A small network was trained on invented records. Each row is its activation on one of them, seen along a few directions.
Here are examples, each followed by its value of one field, Mavub.
The largest differences between rows may come from other fields.
In the rows, 500 means zero.
Strong random noise was added to every row along 2 fixed directions; ignore it. To show where, here is one row again and again, with new noise each time:
[452 269 583 571 640 629 375 481 509 497 478 333 561 491 560 567 631 597
 396]
[387 617 492 574 496 472 505 575 462 422 579 603 561 506 384 426 427 447
 500]
[459 243 589 572 650 644 366 473 509 505 470 313 564 490 574 578 647 607
 389]
[404 487 528 569 551 521 457 543 487 446 545 501 554 501 447 476 500 505
 460]

[436 524 494 569 490 541 502 548 425 478 537 546 578 482 449 437 483 503
 479] : c12
[530 592 457 422 453 408 566 477 558 494 504 563 413 518 490 529 445 431
 559] : c9
[387 593 518 493 433 358 559 588 566 438 590 602 466 512 396 416 400 462
 482] : c17
[397 413 555 532 536 484 460 551 520 463 540 449 506 488 472 444 518 581
 433] : c12
[432 388 586 515 541 489 468 531 571 508 528 438 507 482 514 507 526 553
 421] : c10
[446 506 512 600 513 602 472 523 437 484 532 542 602 520 449 502 516 472
 477] : c6
[305 302 625 535 646 500 382 557 629 438 564 364 474 478 483 516 548 638
 384] : c4
[347 481 546 586 564 546 436 573 484 443 571 494 551 480 411 436 486 580
 466] : c15
[638 485 435 490 499 637 498 418 392 577 407 467 531 482 595 547 555 511
 550] : c5
[465 404 537 574 555 635 448 512 453 542 508 457 604 456 537 519 545 549
 444] : c2
[391 586 498 565 445 509 537 581 451 475 584 609 565 485 396 405 426 498
 491] : c8
[184 288 679 441 651 277 401 625 784 388 626 330 323 458 456 433 476 708
 360] : c2
[258 627 505 540 530 372 482 620 542 356 629 596 461 503 339 374 380 503
 513] : c7
[658 646 445 433 385 397 592 469 488 539 464 585 472 530 508 488 449 385
 567] : c14
[536 655 439 641 440 648 522 518 305 503 517 651 694 519 418 464 476 388
 534] : c13
[521 360 567 356 538 321 469 479 683 502 460 329 304 505 575 508 533 614
 466] : c16
[402 522 529 516 475 401 514 570 531 436 566 538 490 513 427 413 456 506
 462] : c11
[427 247 565 593 646 727 366 475 477 526 482 335 581 468 569 578 640 630
 410] : c3
[414 634 456 608 461 601 521 557 386 474 565 635 608 495 379 435 437 455
 533] : c3
[558 742 377 676 418 713 545 516 200 510 514 722 757 499 401 442 449 350
 590] : c1
[410 290 592 501 586 474 425 520 588 468 512 352 466 494 539 503 577 610
 390] : c11
[721 582 446 457 385 522 594 426 446 614 422 562 533 512 568 557 510 385
 555] : c10
[355 611 468 588 502 549 496 582 403 454 583 599 574 464 394 386 420 514
 517] : c5
[516 366 513 619 543 761 451 478 364 580 476 450 677 457 554 545 601 549
 437] : c8
[339 479 554 526 554 431 455 588 544 436 575 479 490 471 440 416 458 576
 448] : c16
[730 486 430 511 483 680 510 370 387 600 371 491 582 528 624 647 599 402
 545] : c6
[454 392 554 604 570 661 423 510 452 516 513 449 620 489 494 538 571 553
 435] : c4
[397 572 520 516 440 401 549 582 536 450 586 595 503 511 403 423 422 469
 475] : c17
[580 680 387 686 438 783 511 485 201 543 482 670 756 510 436 483 502 376
 575] : c7
[344 383 580 576 609 561 397 556 522 452 554 414 530 477 453 466 533 630
 431] : c15
[388 573 499 566 480 530 517 558 478 468 579 593 552 504 395 463 444 470
 498] : c9
[675 346 504 458 542 580 450 385 494 567 375 344 466 522 626 599 636 546
 509] : c1
[653 508 495 396 441 381 546 448 568 546 440 471 411 531 565 525 505 458
 525] : c14
[547 271 563 584 608 703 384 440 451 546 433 335 601 504 592 596 663 575
 414] : c13

Which value of Mavub does each new row have?
[419 347 549 604 587 688 405 506 457 511 510 414 589 485 501 527 588 597
 435] : c3
[582 204 601 375 602 454 438 410 678 566 406 252 372 486 696 646 639 611
 417] : c10
[535 516 463 656 508 758 475 478 315 543 486 564 714 504 493 550 556 423
 495] : c6
[631 255 584 375 560 423 446 410 660 560 400 270 364 518 666 603 626 588
 437] : c14
[496 701 437 557 381 472 589 557 390 473 552 681 587 517 393 397 406 385
 537] : c11
[464 691 489 331 420 113 600 560 686 402 558 599 285 531 437 410 328 425
 560] : c14
[671 500 463 446 468 546 535 422 472 594 417 486 506 485 612 576 533 463
 536] : c2
[453 640 459 584 466 543 514 562 381 484 548 616 612 475 430 414 429 458
 518] : c16
[590 728 404 446 393 404 605 477 482 486 493 662 461 545 461 505 406 334
 607] : c6
[454 292 556 632 646 765 365 483 407 534 479 360 650 455 549 557 636 620
 420] : c15
[648 440 463 475 506 622 508 397 464 584 413 457 521 507 605 632 581 465
 524] : c9
[352 252 629 513 645 497 378 518 645 452 523 318 439 510 522 550 593 631
 381] : c6
[577 760 403 438 384 366 608 517 452 488 501 660 469 503 455 428 370 387
 606] : c16
[772 573 396 477 397 592 577 391 361 596 378 554 571 523 610 570 545 372
 565] : c11
[577 365 499 443 562 562 451 423 512 552 415 359 437 480 620 558 585 592
 500] : c5
[420 442 536 548 559 534 441 540 483 484 525 455 544 468 499 466 512 567
 451] : c16
[352 496 545 524 553 418 456 570 544 403 567 485 465 505 411 424 466 558
 480] : c1
